These are the activations of a small neural network, seen along a few directions. Each row is one input.
Each table varies a few parts of the input and shows all the possible inputs, shuffled.
Descriptions start from the smaller parts, as in this example, which fits no table here: line(4) and (point or (values(2) and ring(5)) or ring(11)).
Shared parts are said once, and a part with two or three values counts as separate values.

Other details of the inputs vary at random and push rows far along three fixed directions, the same in every table; ignore that.

A family of inputs:
R1: [ -7  15  -5  -7   8  -7  -1   3  -7 -13  -3 -12  -7]
R2: [-2  2  5  1 -1  2 -3 -5 -4 -9  0 -3 -3]
R3: [  0  -2   6   1   0   0  -2   2   0 -10  -4  -4  -1]
R4: [-4 -7 10  4  1  4 -4 -4  5 -8 -2  4  4]
R5: [ -2  17 -16  -9   4 -13  -1   4  -3   8   6  -5  -5]
R6: [-4 -4  8  5  1  4 -5 -4  5 -8 -1  0  4]
R7: [ 0 -7  7  4 -5  7 -1 -4 -4 -6 -2 -1 -4]
R8: [-5 -1  9  5 -2  0 -2 -6  0 -6 -2  2  1]
R9: [ -6  12  -8  -5   7  -5   1   6  -9 -10  -7 -13  -8]
R10: [-3 -5  8  6 -1  4 -1 -5  3 -7 -6  3  5]
R11: [ 0 -5 11  5 -2  3 -6 -1  3 -9  1 -3 -1]
R12: [-1 -8  7  6  1  6  0  0  2 -6 -2 -1 -5]
R13: [ 6 -9 -1  0 -7  4  0 -2  0 14  8 10 -3]
R14: [-2 -7 11  8 -3  5 -2 -6  4 -7 -5  5  5]
R15: [  0   9 -11  -7   7  -7  -1   4   3   7   4  -1   6]
R16: [ -8   6  -2   0   7   0   0   6   2 -12  -4 -12   0]
R17: [-3 -3 11  4 -1  3 -4 -8  1 -7  1  1  2]
R18: [ -3  12 -17  -7   9 -10   3  12   3   7   3  -5   0]
R19: [-5 -6  7  6  1  6 -3  0  6 -9  0 -3  1]
R20: [ 5 -8 -2  0 -6  2  0 -1  0 14  7  9 -4]
R21: [-4 -4 10  4  0  1 -4 -6  1 -7  0  4  0]
R22: [-1 -4 11  7 -2  2 -5  0  3 -9 -1 -2 -2]
R23: [ 4 -3  0 -1 -7 -1 -2 -5  1 14  8 10 -2]
R24: [ 5 -5 -3  0 -5  2 -2 -1  0 14 11  5 -3]
R25: [-1  2  3 -2  0  1 -1 -4 -6 -9 -3 -1 -4]
R26: [-2 -8 10  7  0  4 -2 -5  4 -7 -5  7  4]
R27: [ 2 -2 -1 -3 -2 -4 -1 -4  3 13  7 10  3]
R28: [ 27  -3  -5  -9 -21   6  37  -5 -28   3 -46   6  22]
R29: [  0   6 -13  -6   6  -5   2   8   4   8   5  -2   3]
R30: [ -7  14  -6  -5  10  -5  -1   3  -2 -13  -7 -14   5]
R31: [  3   5 -12  -6   2  -3   0   3  -4   9   7  -2  -4]
R32: [ 2 -7 -2  4 -3  2  0  2 10 13  8  8  3]
R33: [  0   4 -11  -4   5  -5   2   8   5   9   4   1   2]
R34: [ -4 -10  10  10  -2   8   0  -1   5  -7  -3   2   1]
R35: [ 3  9 -9 -4  0 -9  0  8  1  9  4 -2  0]
R36: [ 0 -9  9  7 -1 10 -1 -2  2 -6  0 -3 -2]
R37: [-2 -6  7  6 -1  9 -1 -1  1 -6 -1 -4 -3]
R38: [ -6  10  -6  -2  10  -3   3   9  -5 -11  -8 -15  -6]
R39: [ 0 -5  9  3  0  2 -5  0  2 -9  1 -2 -2]
R40: [ 6 -9 -1  1 -2  5  0  1  5 15 10  7  0]
R41: [-4 -4  7  5  2  2 -3 -3  4 -9 -3  3  3]
R42: [ 4 -1 -7 -3 -2 -2  1  1 -2 13  6  5 -5]
R43: [-2 -8  9  9 -2  8  1 -1  1 -5 -4 -1 -3]
R44: [-1 -6  6  5 -4  5 -1 -3 -3 -5 -2 -1 -6]
R45: [ 4 -3  1  2 -7 -1 -2 -5  2 14  8 12 -3]
R46: [ -7   8   1  -4   7  -5  -3  -1  -2 -12  -1  -7  -1]
R47: [  2  -1   6   1   1   1  -2   1  -1 -10  -3  -5   0]
R48: [ 5 -9 -1  2 -9  4  0 -3  1 16  8  9 -3]
R49: [ 5 -3  0  0 -5 -1 -1 -4  1 13  7 13 -3]
R50: [ 6 -3  0 -2 -4  0 -3 -5  0 12 10 11 -1]
R51: [-3 -6  7  6 -1  8  0  0  1 -6 -2 -4 -3]
R52: [ -1  12 -10  -6   2 -11   1   1  -1   9   4   0   2]
R53: [ 9 -7  3  2 -7  1 -4 -1  7 13 10  8  3]
R54: [ -1  12 -10  -8   2  -9   0   1   0   8   6  -1   2]
R55: [ 5  6 -8 -4  1 -8  1  7  1 10  3  1  0]
R56: [ -3  14 -16 -10  10 -11  -2   7   3   6   5  -4   4]
R57: [ -6  10  -7  -5  11  -2   2   8  -2 -14  -7 -15   2]
R58: [ -5  -3   4   2   4   4   0   3   4 -10  -3  -4   1]
R59: [ -7  10   0  -3   4  -6   0  -2  -4 -11  -5  -9   0]
R60: [-3 -4  4  3  3  5  1  2  0 -8 -3 -6 -5]
R61: [-1 -5 11  4 -5  5 -4 -8 -1 -7  1  3 -3]
R62: [ 4 -1 -3 -2 -4 -3 -1 -3  1 13  8 10 -3]
R63: [ -4   7   1  -3   6  -3  -2  -3  -4 -11  -2  -6   1]
R64: [  1   6 -11  -3  -1  -5   1   4  -3  12   5  -1  -5]
R65: [ 0 -8  7  4  1  8  0  0  0 -5 -2 -2 -3]
R66: [ 1 -4  0  1 -3 -1 -4 -2 10 13  8  9  6]
R67: [  0   7 -12  -3   3  -5   3   7   1  11   4  -5  -3]
R68: [ 2 -5 -3  1 -1  2 -1  2  9 12 10  5  4]
R69: [ 22   2  -8 -11 -17   3  38  -9 -31   5 -46  10  23]
R70: [ -5  13  -4  -4   9  -9  -2   9  -3 -14  -4 -15  -4]
Description of these inputs: values(2) and line(5) and (point or ring(6)).
- The inputs of R61 and R2 match in every part but the line(5) part. If R54 is changed in the same way as R61 into R2, which row does it become? => R17
- The inputs of R44 and R64 match in every part but the line(5) part. If R22 is changed in the same way as R44 into R64, which row does it become? => R35
- Change only the ring(6) part in R59. List by row number the other rows that result. => R16, R23, R48, R51, R66
- Which other rows agree with R13 in the line(5) part and the values(2) part? List them by row number. => R25, R29, R39, R46, R56, R65
- Start at R14 and move only the ring(6) part, one step at a time. The first step leads to R34. Which rows follow, in order? => R43, R64, R45, R8
- Start at R69 and move only the line(5) part, one step at a time. The first step leads to R21. Which rows follow, in order? => R27, R46, R63

A family of inputs:
R71: [  8 -17   2   4  -8   6   1  -7  14  25   9  25  15]
R72: [  9 -10   5   1 -12  -2  -1 -12   7  24   9  27  10]
R73: [ -6 -14  22  11  -2  13   0 -10   3 -23 -16   2  11]
R74: [-12  24  -2  -8  14 -15  -6   3  -6 -29  -9 -19   0]
R75: [-17  26  -7  -9  17 -15  -3   1  -7 -27 -11 -19   0]
R76: [ -7  33 -23 -19  12 -22   6   5 -11  -5 -10 -13   6]
R77: [ 22   4 -13 -12 -14   3  26   0 -28   6 -27  -2   4]
R78: [ -1 -28  26  20  -3  17 -13  -2  21  -5  12   9   0]
R79: [  0 -11  28  10 -10  10  -2 -17 -12 -26 -15   2  -4]
R80: [  0  13 -21 -10   9 -18 -12  13  20  30  29   3   5]
R81: [ -1 -19  22  14  -4  18   6  -4   2 -21 -18  -2   7]
R82: [  4 -20  21  14  -7  19   4  -2  -5 -21 -17  -3  -3]
R83: [-20  -1  13  10  15  -4 -29   4  26 -13  27  -6  -6]
R84: [ 16   2 -17  -8  -9   5  31   5 -21   7 -32  -3   9]
R85: [  2 -15  16   8  -9  17   7 -11 -14 -15 -15   1  -7]
R86: [ 14  -8 -10  -4 -10  -3   5  -2  12  38  10  24  17]
R87: [  0  10 -23  -7  11 -13  -8  19  20  31  29  -1   0]
R88: [  0 -31  21  19  -6  17  -9  -5  23  10  15  19   3]
R89: [ -1 -24  26  16 -10  17 -11 -11   4  -8  11   8 -15]
R90: [ 15  -3 -14  -7 -12   1  10  -1  -7  32   7  13  -3]
R91: [-14  25  -7  -8  12 -10   0  -1 -17 -28 -12 -21  -9]
R92: [ -4  22 -17 -12   6 -16  -4   2  -6   9  11  -5  -8]
R93: [10  3 -4 -8 -8 -8  7 -6 -3 15 -4 15 13]
R94: [ -4  16 -27  -8  11 -14  -5  20   9  23  23 -10 -11]
R95: [-32   6  22  14  18  -7 -45  -2  21 -26  41 -14 -31]
R96: [ 13 -14 -14   0  -9   4   7   4   8  41  15  20   1]
R97: [ 19   3 -11 -12 -14   3  27  -1 -29   4 -28  -2   5]
R98: [ -9  23  -2  -7  10 -11  -5   3 -14 -28  -8 -22 -10]
R99: [ 10  -5   0   1  -7  11  22   3 -19 -14 -32  -8   5]
R100: [-13  12 -12  -1  18  -5  -4  14   9  -7   5 -16  -2]
- What do these inputs look like to the network? => line(5) and ring(6)
- The inputs of R75 and R72 match in every part but the line(5) part. If R91 is changed in the same way as R75 into R72, which row does it become? => R95
- Change only the line(5) part in R77. List by row number the other rows that result. => R85, R89, R90, R97
- Change only the ring(6) part in R98. List by row number the other rows that result. => R74, R77, R78, R80, R82
- Start at R88 and move only the ring(6) part, one step at a time. The first step leads to R84. Which rows follow, in order? => R90, R92, R76, R73
